Each row below holds a small network's activations on one input, seen along a few directions.
Each table varies a few parts of the input and shows all the possible inputs, shuffled.
Descriptions start from the smaller parts, as in this example, which fits no table here: ring(8) and (point or (values(2) and line(4)) or line(11)).
Shared parts are said once, and a part with two or three values counts as separate values.
In the rows, zero is written as 128.

A family of inputs:
x1: [115 108 139 127 112 113 102 129 125 149 109 183 126 158  97]
x2: [194 146 135 120 131 124 134  79 138 155 143  72 166 129 148]
x3: [197 139 156 101 114 126 154  93 136 133 151  71 166 129 122]
x4: [ 89  75 148 103 146 148 129 141 109 121 109 135 105 166 149]
x5: [109 113 129 117 130 112 111 125 138 151 124 195 113  98 102]
x6: [192 161 181  87 108 132 150  99 139 112 147  84 143 114 135]
x7: [ 74 123 143  84 145 136 125 159 135 143 129 158 118 102 140]
x8: [ 85  80 138  93 165 147 138 137 121 124 124 148  92 106 154]
x9: [155 142  79 182 113 161 154 228  96  86 120 139 122 107 156]
x10: [185 153 119 147 145 143  93  75 166 122 175  76 140 125 113]
x11: [180 186  99 116 125 131  75  69 133  85 113  67 124 113  86]
x12: [106 100 116 142 118 101 117 122 167 155  93 156 117 164 111]
x13: [ 82 121 141 116 124 149 134 131 115 146 107 164 135 160 101]
x14: [189 142 123 136 130 132 105  72 148 135 150  79 173 126 142]
x15: [ 99 103 114 138 132 101 121 119 179 159 103 164 104  98 115]
x16: [ 79 117 154  94 127 136 117 162 122 140 114 145 132 161 135]
x17: [ 95 144  73 205  76 135 162 175  57 113 160  93  93 132 173]
x18: [ 77 127 131 105 142 148 143 128 128 148 122 177 122 100 106]
x19: [129 152 114 218 150  57 168 190  81  54 136 125 141 144 150]
Q: Describe the family of inputs behind these rows.
A: values(3) or line(6) or (values(2) and line(5))
Q: Change only the values(2) part in x5. List by row number the other rows that result.
A: x1
Q: A walk changes only the line(6) part. It starts at x11 and steps to x10. List the rest of the walk in order.
A: x14, x2, x3, x6

A family of inputs:
x20: [120 140  54 128 101 217  89  84 134 164 162  59  74  76 150]
x21: [ 88  92  90 172 121 110 132 169 156 174 123 227 101  92 100]
x22: [197 180 189  50 154 124 141  76 156 137 144 103 160  59 130]
x23: [209 140 165  72 157 132 102  64 161 134 134  75 176 137 131]
x24: [ 76 103 114 153 131 122 157 198  75  70  93 134  95 169 148]
x25: [137 151  83 141  92 223 154 149  65 131 185  19  96 113 205]
x26: [209 163 123 170 106 113 142 110 105  93 154  49 172 183 142]
x27: [212 157 180  64 170 136 126  70 168 127 141  78 175  96 127]
x28: [ 83 132  80 145 103 147 103 185 133 141  93 229  92  96  68]
x29: [222 213 142 135 138 109 178 122 109  64 162  84 154  49 157]
x30: [172 159  94 172  78  92  88  41 151 160 119  89 155 163  77]
x31: [ 94  97 121 181 103 114 194 226  93 128 134 193 134 119 157]
x32: [ 56 106 130 170 148 107 165 193  78 100 144 150 114 160 162]
x33: [ 36  69 185  71 165 122 131 136 125 153 127 181 120 149 132]
x34: [ 49 144 121 144 129 143 135 206  62  72 113 157 102 161 131]
x35: [214 202 111 136 152 106 115  71 166 117 150 110 124  30 102]
x36: [ 94  60 128 186 131  80 191 213 110 110 142 146 113 149 183]
x37: [191 147  94 168 114 104  76  52 166 140 131  77 155 152  84]
x38: [224 173 108 148 166 121  87  73 176 117 145  89 138  70 105]
x39: [ 73  37 172  93 149  98 163 142 160 169 121 173 121 148 150]
x40: [182 180 123 186  66  94 147 102  91 129 134  57 173 201 136]
x41: [222 156  96 153 153 117  70  62 172 128 140  86 139 116 105]
x42: [224 195 135 156 146 116 154 137 120  77 161  55 166 103 167]
x43: [172 140 180  95  80 110 117  33 141 174 114  90 179 200 107]
x44: [ 85 137 110 151  89 150 162 232  73  95 100 196 121 123 125]
x45: [115 114 142  36 112 238 114  87 118 189 165  55 103 102 173]
x46: [ 52  77 162  68 145 135 119 144 123 133  76 167  96 164 122]
x47: [ 72 110 157  65 106 166 142 177 124 150  85 227 122 125 102]
x48: [ 68  57  96 178 139  79 130 140 174 150 119 181  88 122 135]
x49: [ 71  70 172  85 124 127 159 174 149 193 118 221 136 117 129]
x50: [ 33 129  92 136 136 140  79 148 123  95  97 187  84 127  80]
x51: [ 44  86 100 155 159 103 108 132 136 133 126 184  97 120 106]
x52: [ 58  90  83 146 141 118  99 139 134 113  74 167  77 136  96]
x53: [194 127 182  86 123 127 107  44 160 154 129  80 177 188 119]
x54: [ 32 109 170  54 145 156 101 154 104 121  99 186 107 151 102]
x55: [229 163 124 159 139 116 130 125 113  72 154  47 169 141 163]
Q: Describe the family of inputs behind these rows.
A: values(3) and (point or line(5) or ring(6))
Q: Changing only the values(3) part turns x45 into x25. The same change can be made to x53. Which row results?
A: x26
Q: A walk changes only the line(5) part. It starts at x43 and steps to x53. List the rest of the walk in order.
A: x23, x27, x22
Q: Change only the line(5) part in x35. List by row number the other rows that result.
A: x30, x37, x38, x41
Q: Change only the values(3) part in x50. List by row number the other rows that result.
A: x34, x54

A family of inputs:
x56: [135 136 125  90 119 162  79  48 136 173 138 102 121 112 108]
x57: [103 115 120 111 133 124  81  70 166 169 120 170 117  94  77]
x58: [ 34  73 136  67 136 191 173 216  94 124 114 183  84  94 172]
x59: [124  96 136 132 148  94  98  78 176 143  92 162 132 157  91]
x60: [109 111 111 203 105  75 156 154 129 134 117 166 138 162 124]
x61: [226 170 184 152 129  95 192 140 118 110 173  77 189 137 172]
x62: [159 181 114 161 114 162 121 146  78  78 157  67 135 149 142]
x63: [162 174 137  69  98 170  93  58 146 152 125  76 140 110 106]
x64: [144 142 126 178  85 119 153 134 104 137 130  92 140 182 144]
x65: [110 129 107 104 125 129  91  56 176 179 132 124 103 114  99]
x66: [ 16  81 155  92 148 165 172 224  56  98 133 173  99 149 166]
x67: [102 121  91 193 125 123 119 155  85 109 150 115 102 138 140]
x68: [ 57  37 208  21 152 145 149 138 116 153  90 175 124 171 138]
x69: [ 88 115  82 193 135  96 124 162  99  93 133 155 105 126 122]
x70: [146 140  85 152 119 178  99 143 116 128 161 101 104  96 156]
x71: [177 186 147 140 147 108 160 158 100  62 169  57 165  86 183]
x72: [130 105 145 112 161  74  88 102 188 141  85 196 147 149  66]
x73: [189 145 148  94 122 149 116  58 144 132 105  63 157 175 114]
x74: [237 155 211  84 160 102 155  69 175 126 139  64 174 124 154]
x75: [181 165 138 164  76 129 152 134  93 113 129  74 163 181 142]
x76: [176 165  82 130 111 194 118 138 110 109 151  72 127  98 143]
x77: [160 119 143  98 136 134  94  62 155 155 120  89 143 177 114]
x78: [209 173 181  62 154 142 143  51 158 148 159  80 159  69 130]
x79: [ 38  67 189 100 106 133 201 216  77 137 109 180 126 178 170]
x80: [121 124  73 166 149 122 110 174 136 111 110 204 104  71  90]
x81: [104 115  61 167 127 126 122 160 147 121 123 165  95  75 130]
x82: [112 123 120 187 107  49 143 178 133 116  92 199 146 151  96]
x83: [104 138 129  98 137 100  83 101 188 163  93 198 121  81  55]
x84: [117 158  93 172 116 143 131 142  86  94 138  81 105 147 143]
x85: [212 176 127 113 148 151 147 148 137  90 182  78 152  48 178]
x86: [122 125  68 168 121 142 115 146 143 130 147 122  81  95 146]
x87: [ 86 143  94 189 141  84 124 185 118  79 104 190 109 119  97]
x88: [ 24  80 186   6 138 180 148 132 131 176 102 185 105 110 128]
x89: [131 105 100 195 106  83 143 128 105 135 139 126 130 185 130]
x90: [136  91 129 117 142 107  89  77 163 163 119 122 139 167 113]
Q: Changing only one part turns x90 into x86. The same change can be made to x68. Which row results?
A: x58
Q: Describe the family of inputs behind these rows.
A: ring(5) and (point or line(6))
Q: A walk changes only the line(6) part. It starts at x61 and steps to x75. List the rest of the walk in order.
A: x64, x89, x60, x82
Q: List by row number the other rows that have the ring(5) part in common with x88.
A: x56, x57, x63, x65, x78, x83
Q: List by row number the other rows that have the ring(5) part in common with x66.
A: x62, x67, x69, x71, x84, x87

A family of inputs:
x91: [117 172 106 108 104 171  93  89 115 117 118 115 105  90 128]
x92: [ 72  86 102 162  93 124 151 181 112 139 132 138 102 171 162]
x93: [128 118 169  85 158 109 114 135 152 112  87 159 156 147  94]
x94: [106 142 112  80 147 185  93 149 106 120 125 121  95 116 115]
x95: [193 147 178 127 119 131 184 156  48  96 177  34 164 162 209]
x96: [142 119  77 148 143 151  89  74 147 138 147  93  96  80 145]
x97: [156 152  93 124 113 181 101 116 132 161 145 100 119  90 110]
x98: [157 137  89 213 147  67 134 144 154 107 147 111 138 115 139]
x99: [170 130 129 124  99 136  91  75 156 170 125 114 140 165  89]
x100: [ 67  81 156  99 124 142 122 101 132 153 115 145 137 166 104]
x101: [138 181 125 109 127 135 116 113 132  99 118 149 128  62 130]
x102: [126 159 144 101 101 121  90  67 137 143 112 116 125 163  88]
x103: [186 161 174  57 145 182 178 123  98 124 190  42 154 115 204]
x104: [ 90 109 179 111 162 107 142 125 141 157 105 186 148 143 115]
x105: [163 139  77 189  94 139 135 127  99 127 126 100 131 152 111]
x106: [101  83 134 166 115  87 169 200 103 119 123 170 109 129 151]
x107: [ 73  85 106  87 121 167 139 152 119 169 146 142  86 104 149]
x108: [111 180  99 174  85 122 113 136 103 103 119  99 123 153 121]
x109: [ 84  64 148  93 110 123 131 111 142 179 124 155 103 179 127]
x110: [ 73 102 122 168 105 137 131 164  68 110 134 138 100 162 127]
x111: [ 87 116 149 104 148 159 160 152 136 117 132 168 106  73 128]
x112: [145 115  64 205 135 103 128 103 110 122 141  80 108 140 125]
x113: [107 108 149  84 135 144  88 112 134 130  88 126 134 175  94]
x114: [ 85 124 135 170 131 104 163 187 115  96 133 166 137 141 139]
x115: [191 139 149 125 121 100 115  97 173 153 124 149 164 136  90]
x116: [132 190 117 174 108  87 138 160 122  85 119 133 147 125 122]
x117: [172 114 134 142 160  64 109  71 184 146 140 129 141 122 105]
x118: [176 162 103 197 107 102 139 168 142 113 132 131 161 128 124]
x119: [134 138 116 146 152 108 153 183  92  68 105 153 129 150 116]
x120: [186 125 212  55 134 138 175  87 117 135 153  40 203 166 183]
x121: [ 94  88 138  99 134 143 174 166 151 143 125 170  93  71 152]
x122: [163 128  96 148 164 115 112  96 163 120 147 128 120  51 147]
x123: [104 142 106 155 119 142 107 177  96  90 112 117 111 181 128]
x124: [105  74 170  97 134  88 155 133 159 162 119 185 125 148 128]
x125: [ 71 105 115  99 126 188 120 119 105 128 138 153  99 109 145]
x126: [138 175 163 112 137  89 115  96 151 146  89 150 158 126  97]
x127: [183 154 110 132 126 150 118 121 151 128 131 148 143  65 131]
x128: [140  93 113 141 137 103  90  53 171 164 123  86 139 135 104]
x129: [127 151 133  82 170 149 116 172 124 102 124 153 116  87 116]
Q: Changing only one part turns x99 into x105. The same change can be made to x100. Which row results?
A: x110
Q: Describe the family of inputs behind these rows.
A: values(3) and (point or (values(2) and line(6)))
Q: Change only the line(6) part in x96. List by row number the other rows that result.
A: x91, x94, x97, x107, x125
Q: Change only the line(6) part in x127. List by row number the other rows that result.
A: x101, x111, x121, x122, x129
Q: Change only the values(2) part in x119. List by row number the other rows that result.
A: x123
Q: Change only the values(2) part in x114. List by row number the other rows that result.
A: x110
